Each row below holds a small network's activations on one input, seen along a few directions.
In each table, some parts of the input vary, and every possible input appears once, in random order.
Descriptions start from the smaller parts, as in this example, which fits no table here: line(4) and (point or ring(9) or (values(3) and ring(8))).
Shared parts are said once, and a part with two or three values counts as separate values.

Other details of the inputs vary at random and push rows far along three fixed directions, the same in every table; ignore that.

A family of inputs:
r1: [ -4  40 -24   7   2  19   0  30 -15 -50  10  40]
r2: [ 26 -79   0  34  22 -40  21   0   2  54  -5  69]
r3: [ 13  35 -41   3  -6   0 -17  10 -39 -32  16  42]
r4: [-23 -12   9  -8  20 -49  29 -33  16  60 -11  -2]
r5: [ 64 -15 -48  24   2  21 -23  34 -28 -62   9  91]
r6: [ 43 -40 -38 -28  50 -17 -10   6  45 -13  -6  32]
r7: [ 42 -21 -13 -49  22   6 -17 -10  39 -12 -20 -55]
r8: [-94  33  84   4  -8  -5   6 -55  29  80   1 -17]
r9: [  2 -12 -14 -33  42 -19  13 -17  37 -18 -26  -3]
r10: [ -9  10  15  -6  43  13  34  -2  60 -28 -18 -15]
r11: [ 22  20 -11   9 -27  36 -17  28 -45 -46  12  -7]
r12: [-24  52 -10   2 -42  32  -8  23 -25 -36  21 -41]
r13: [-87  90  63  42 -27   0  69 -20 -53  30  25  -4]
r14: [  8  10 -34 -16 -26  21 -22  21 -19 -47  -7 -24]
r15: [-53  27  45 -46  16  17 -20 -51  59 -16 -44 -38]
r16: [ 53 -57 -37 -43  11 -11 -32   3  32  -1 -26 -26]
r17: [ 58 -91  16  40   4 -20   0   5 -14  66  11  22]
r18: [ 31 -14 -33   4 -30  18 -32  38 -32 -44  -4   5]
r19: [-10  24  -3  24 -35  36  -4  29 -34 -51  -5 -23]
r20: [  2  15   3 -33  42  -5  20 -25  38 -23 -12 -19]
r21: [-24   5  23  77 -58   0  14  30 -66  51  44  11]
r22: [-24   5   1  47 -24 -27  23  13 -63  34  19  67]
r23: [-36  36  56 -44  19  21 -21 -60  57 -15 -28 -36]
r24: [ -6  30 -11   9 -33  33 -15  35 -23 -39  15 -25]
r25: [ 29 -63  11   9  -6 -30   4 -16 -11  77  19  -5]
r26: [  4 -34  -9   9  21 -55  11 -11  11  78  17  34]
r27: [ -3   7  -1 -35   3   5  -4  -4  42   4  -9 -72]
Description of these inputs: values(3) and (point or (values(2) and line(4))).
Question: Change only the values(3) part in r18. List by row number the other rows that result.
Answer: r11, r24
Question: Change only the line(4) part in r9. List by row number the other rows that result.
Answer: r2, r4, r22

A family of inputs:
r28: [-30  13  32 -22  22  -4  40 -47  23  19 -18 -38]
r29: [ 37 -16 -24  -4 -35  13 -35   1 -23  -1   4   4]
r30: [-38  67  23  -4 -11  44  12  -1 -20 -56   2  -7]
r31: [-29  68  -5   5  -7  28   8  12   1 -32  10 -40]
r32: [ 38 -48 -44  14 -14   0 -37  33 -20 -33   2  42]
r33: [-46  50  18  14 -19 -13  15  -2 -32  36  10  11]
r34: [ 30 -11 -37  26 -27  -4 -18  17 -59 -18  14  31]
r35: [-23 -10   9  35 -18 -13  21   8 -12  52   3   4]
r36: [-32 -17  15  17  -8 -10  19 -14  -7  40   6  27]
r37: [ 30   6 -36  -1  -9   3  -6   4 -19 -26   2  44]
r38: [-13  46 -14 -13 -18  12  13  28 -19 -36   6 -13]
r39: [ 34  -2 -36  17 -14   2  -9  15 -28  -8   1  16]
r40: [-26   8  19   1  -6 -30  26  -8 -12  52  11  22]
r41: [ 36 -11 -14  18  -2  16 -15  29 -17 -12   4  22]
r42: [  3  -4 -10 -28  16  15  18   9  50 -36 -24 -34]
r43: [ -8 -39  21  -1  22 -20  13 -12  46  28 -24 -36]
r44: [ -5  44 -29  31 -24  15 -34  21 -43 -31  28  46]
r45: [ -8 -12   5  31 -23 -34  -2  16 -46  55  18  20]
r46: [-36  15  43 -39  -8  -1   8 -24  30  37 -14 -75]
r47: [-78  75  69  31 -20  12  34 -20 -22  20   5 -27]
r48: [ -2 -13  10  24   0 -28   7 -24 -16  49   0  20]
r49: [ 12  21 -16 -35  27  23   7   9  52 -57  -3 -46]
r50: [ -7 -17   9  23 -13 -18  31 -15 -32  46  14  -4]
r51: [ 23 -68   5 -26  42 -26  15 -21  74  32 -26  11]
r52: [-35  61  24   4 -17  45  22  12 -27 -47   7 -34]
r53: [ 49 -53 -28 -45  39 -12 -31  12  34 -37 -24 -13]
r54: [-10 -26  16 -23  21 -21  26  -7  14  36  -3 -30]
r55: [ 17  14 -28  -3   0   5 -15  10   4 -27  19  38]
r56: [-56  68   6   8 -18  29  -4   2  -3 -50 -14 -16]
r57: [ 19 -78  18 -27  10 -16 -12 -25  59  55 -23 -31]
r58: [ 36 -50   2 -23  48 -27  10 -36  54  40 -31  -3]
r59: [ 19  -8 -30   0   0  11 -12  20 -11 -23  25  11]
r60: [ -8  18  31 -15 -21  35 -14  -7   8  -9  -5 -45]
r61: [-22  41 -11 -13 -10  10 -18   8 -28 -45   1  10]
r62: [-54   2  36   8  -5  -3  43 -14   8  32  -2 -39]
r63: [ 22 -22 -19 -54  39   0 -15  -4  35 -32 -21   4]
r64: [ 62 -59 -34 -36  46  -5 -34   5  54 -41 -11 -14]
r65: [  2  14  17 -19  18  29   1   4  18 -57 -18 -47]
r66: [ -2 -16   7  15  -3 -30  13   7 -15  59   7   3]
r67: [ 27  -2 -30  17 -13   1 -16  13 -27 -23  -2   6]
r68: [ 15   7 -28  24 -11   5 -27  25 -20 -19  20  12]
r69: [  3  18 -12 -43  36  23 -10 -13  47 -59  -8 -20]
r70: [ 21 -13 -33   4   1   7 -25  16   8 -20 -12  45]
r71: [  7  25   9 -24  29  29  -5  -2  38 -45 -27 -15]
r72: [-25   6  19  29 -20 -24  16 -28 -42  42  12  18]
r73: [-19  12  52 -11  18   7  49 -14  37  12 -11 -55]
r74: [ 25 -32 -41  12 -11   1 -40  19 -21 -30   2  68]
r75: [ 19 -31  18  21  -1 -20  12  -2  -9  47  14  55]
r76: [  1 -28  26  37 -11 -19  -4  -4 -39  43  19  51]
r77: [-13  27   3 -28  19  -1 -13  -5  22 -25 -22 -16]
r78: [-15 -16  17  19   6 -29   3 -23  -4  48  22  18]
r79: [ 22   9 -34  11   2   5 -29  13  -5 -13  17  43]
r80: [-13  40  -9  -1 -46  34 -31   7 -21 -15  27 -19]
r81: [ 22 -32 -10  30 -20 -30  22   0 -33  52  18  27]
r82: [ 19 -39  29  11  20 -14   7  -4  18  35  -9 -13]
Question: What do these inputs look like to the network?
Answer: values(5) and (point or (values(2) and ring(5)))
Question: The inputs of r70 and r71 match in every part but the values(5) part. If r43 is changed in the same way as r70 into r71, which row does it become?
Answer: r82
Question: The inputs of r59 and r54 match in every part but the values(5) part. If r49 is changed in the same way as r59 into r54, which row does it become?
Answer: r38
Question: Change only the values(2) part in r28. List by row number the other rows that result.
Answer: r50
Question: Change only the values(5) part in r55. List by row number the other rows that result.
Answer: r37, r40, r51, r75
